Here are a small network's activations along a few directions, averaged over the inputs that share one value of a field.
Values that are neighbours, or in one group, have similar rows; names and order tell nothing.
In the rows, 500 means zero.
Strong random noise was added to every row along 5 fixed directions; ignore it. To show where, here is one row again and again, with new noise each time:
[495 498 492 630 621 444 554 623 332 535 438 608 478 385 589]
[352 528  50 725 357 344 367 567 611 507 600 474 406 563 474]
[728 479 558 414 554 692 435 593 572 434 423 556 646 427 478]
[504 451 229 432 529 411 751 415 448 354 491 681 445 615 412]
[518 532 656 610 553 478 405 532 378 559 418 496 517 383 603]
[531 508 291 537 567 645 601 792 533 439 415 755 590 394 430]
[672 463 454 472 523 552 424 505 549 448 495 486 556 496 504]


Field N:
n3: [559 455 523 391 425 500 515 220 554 462 524 307 536 673 459]
n11: [396 456 550 472 623 539 641 645 358 584 518 556 481 423 585]
n2: [619 465 666 372 400 572 403 383 614 388 411 419 586 598 505]
n9: [361 674 671 592 425 535 436 565 435 527 322 593 589 367 502]
n10: [446 535 371 588 399 493 308 524 666 548 738 428 444 504 474]
n1: [500 477 614 529 636 417 640 514 229 503 377 570 424 418 527]
n12: [288 582 618 484 496 541 535 567 499 483 531 586 506 386 383]
n8: [305 491 561 665 495 339 448 577 425 725 586 428 397 447 694]
n4: [564 442 698 464 562 401 600 442 403 503 650 468 394 563 595]
n7: [533 441 411 530 679 327 723 476 310 558 518 431 349 533 546]
n5: [469 554 639 373 460 694 382 564 635 572 471 443 612 448 381]
n6: [437 480 488 536 481 411 579 349 529 552 498 453 414 613 568]
A value of N combines one of 3 hidden first parts with one of 4 second parts; all combinations occur once.
n11 and n3 share the first part; n11 and n8 share the second. Which value has the first part of n8 and the second part of n3?
Answer: n6
n10 and n9 share the first part; n10 and n4 share the second. Which value has the first part of n4 and the second part of n9?
Answer: n2

Field K:
k11: [517 526 687 598 375 304 261 149 497 527 480 244 308 562 475]
k1: [485 524 495 546 678 570 563 732 421 698 486 490 564 358 569]
k8: [477 660 629 422 400 639 553 342 500 475 300 542 563 621 328]
k9: [617 406 608 441 545 535 563 491 610 494 568 290 542 557 620]
k7: [313 497 290 563 503 445 412 691 518 576 552 471 382 464 469]
k12: [596 515 701 502 523 503 393 324 410 396 498 372 533 468 473]
k6: [475 522 428 635 486 365 433 579 381 484 517 549 506 427 644]
k2: [618 448 546 473 648 446 422 484 350 547 682 385 420 393 638]
k5: [643 359 734 158 509 742 744 444 624 344 433 738 587 587 323]
k4: [688 436 632 453 578 514 330 419 622 492 748 364 612 527 572]
k10: [577 524 551 582 398 430 284 522 561 546 438 401 516 425 657]
k3: [398 529 437 513 275 419 403 219 529 545 402 420 493 690 505]
K is arranged as a 3 by 4 grid.
List every value one step from k9, in the order listed.
Answer: k1, k5
List every value one step from k6, in the order listed.
Answer: k12, k10
How many steps from neighbour to neighbour lead from k3 to k4, at the fewest?
Answer: 5
A value of K combines one of 3 hidden first parts with one of 4 second parts; all combinations occur once.
k11 and k5 share the first part; k11 and k8 share the second. Which value has the first part of k8 and the second part of k5?
Answer: k9
k10 and k7 share the first part; k10 and k3 share the second. Which value has the first part of k3 and the second part of k7?
Answer: k1
